Each row below holds a small network's activations on one input, seen along a few directions.
Each table varies a few parts of the input and shows all the possible inputs, shuffled.
Descriptions start from the smaller parts, as in this example, which fits no table here: one of 8 places around a ring, together with either a single point or (one of 2 separate values, together with one of 4 places along a line) or one of 11 places around a ring.
Shared parts are said once, and a part with two or three values counts as separate values.

Other details of the inputs vary at random and push rows far along two fixed directions, the same in every table; ignore that.

Rows:
x1: [ -9  -3 -37  -6 -13 -14 -11 -30 -26  32  17   5  44 -16]
x2: [ -4  30  34  15 -14  32  -5  50   0 -28 -19 -10 -53 -12]
x3: [ 19  -1  -4 -21   0 -26   7 -32  -8  20  13   6  50  -1]
x4: [  1 -15   1  11  -2   0  19   3  11   1 -12 -13 -16   7]
x5: [-12  -5   6  18  14  -5  22   5  29  -5 -15 -22 -43  23]
x6: [ 17 -19   6   0  11 -16  29 -25  23  -5   7  -7   6  12]
x7: [ 18  -4  16  18  20 -12  29   0  23 -25  -8 -12 -19  34]
x8: [ -9  18  -6 -12 -33  24 -33  22 -41  16  -4  15  21 -40]
x9: [ -6 -11  14  -1  24  -8  20  -8  32  -7  -4 -10 -29  18]
x10: [ -3 -13   0  -5  22 -22  21 -24  24   5   5 -10  -6  21]
x11: [  4  -2  -6  -5  -2   0 -11   1 -14   5  -5  10  23   1]
x12: [ -8   1   7  11  10  10  -8  18  11 -16  -8  -1 -29  13]
x13: [ -7  -9  -9  11   7 -13  14 -15  13   9  -5 -16  -9  13]
x14: [ 13 -27 -18 -15  -1 -16  11 -35  -2  18  15   6  42  -6]
x15: [  8  23   7  -6 -13  12 -24  26 -23  -6  -2  17  10  -9]
x16: [ -4  -5 -29  -3   4 -14 -13 -23 -15  13  18   9  35   3]
x17: [ 15 -17   9  21  19 -10  32  -1  29 -26  -8 -14 -24  31]
x18: [  2   0  25 -10  10   7   8  12  16  -7 -14  -2 -19   4]
x19: [ -4  28  36  10 -11  26  -2  52   3 -17 -24  -9 -48  -5]
x20: [-22  31  -8  -6 -25  41 -61  39 -42  -5   8  28  -1 -38]
x21: [-15  25  -1 -22 -26  34 -55  21 -35   5  11  26   9 -50]
x22: [ -3 -16 -34   3   5 -32  15 -43  -3  31  15  -8  36   9]
x23: [  3   6 -16   0 -29  11 -14   2 -27   9  11   7  24 -32]
x24: [-11  -2  18   0  19  -2  14   1  29  -9  -5  -8 -36  16]
x25: [-14  11   4   7   3  19 -21  26   1 -17  -5   5 -29   1]
x26: [15  9 16 -8 -4  0  3 -3  0 -8  7  2  9 -6]
x27: [ 16 -32 -33  -3   2 -25  12 -39  -6  18  12   6  52   8]
Each input here is: one of 3 separate values, together with either one of 4 places along a line or one of 5 places around a ring.
Changing only the choice among 3 separate values turns x11 into x8. The same change can be made to x25. Which row results?
> x5
Which other rows agree with x26 in the choice among 3 separate values? List them by row number.
> x3, x6, x9, x10, x14, x18, x21, x24
Which other rows does x22 become when the choice among 3 separate values takes its other values? List them by row number.
> x10, x16
Which other rows does x26 become when the choice among 3 separate values takes its other values? List them by row number.
> x2, x7
